Here are a small network's activations along a few directions, averaged over the inputs that share one value of a field.
Related values have similar rows: they may be neighbours, one step apart, or belong to one group.

Values of SEFO:
zav: [-22  -6  19   9  -5 -14 -12  44 -10  19   4   5  11  -5 -31   4]
kesir: [ 16  20   6 -19  -9  24   7 -12  24 -10  -5   6 -10  -3  37 -28]
zema: [ 12 -24 -35  -3  14   7   6 -24  -5  34  -3 -24  -5  -4  -8  20]
faz: [ 14 -14  11  -4   4 -11   2  10   2  51 -20  -5   5  12  -1  -4]
gonod: [-10  32  28   2  -5  12 -22   2  16 -47  11  11 -10 -14  15  -2]
tun: [-10   4  20   0  -9 -15  -6  19 -24 -29   6  21   0  25 -14 -19]
ses: [-19  26   8   2   7  12  -3  27  12  -7 -24   4   1 -34  -3  28]
von: [  6   7  -6 -23   7   5   1   5  35  30 -13  13  -5 -21  31  11]
fugu: [-20 -11 -26  22  -3 -10   4  -3 -16   2  16 -12  -1 -19 -35  35]
pufaf: [ 24 -11  10  -9 -10  -4  10   6  -7   8  -4   3   5  35  11 -42]
zisol: [  2   1 -14  14   7  -5   3 -23 -23 -45  15  -2  10   6 -18  11]
bevu: [  7 -24 -22   8   1  -1  12 -50  -5  -7  16 -19  -2  24  15 -14]
Each value of SEFO is a pair of two hidden parts, and every pair occurs once (4 first parts, 3 second parts).
Changing only the second part turns kesir into pufaf. gonod has the same second part as kesir; what does that change turn gonod into?
> tun
Changing only the second part turns von into faz. ses has the same second part as von; what does that change turn ses into?
> zav

Values of TOSAZ:
nobud: [ 13  32  16 -13  -3  21  -2  -2  11 -39 -10  12  -8  -2  24 -18]
fibem: [-20  15   6   6   3  -3  -5  36 -10  -8 -13  10   3 -20 -27  27]
lugor: [  9 -18   5  16   5  -1  -9 -25  -4  17   6 -29   2  12  -4  -1]
rerol: [ 16 -18 -30 -11   8   7  16 -16  13  46 -12 -16  -1  -7  12   8]
beku: [ -2 -15 -28  10   0  -9   6 -29 -25 -22  27  -5   2   9 -21   7]
vavis: [-23  15  20   0  -7  -4 -12  15  24 -14  12  19  -1 -15  16   1]
fofe: [  7 -12  11  -8  -6 -10   6  22  -8  20  -9   8   4  24  -2 -25]
The values of TOSAZ form a tree with 2 forks.
Which values are neighbours of rerol? Give them in the order they are listed.
> lugor
Which values are neighbours of nobud? Give them in the order they are listed.
> vavis
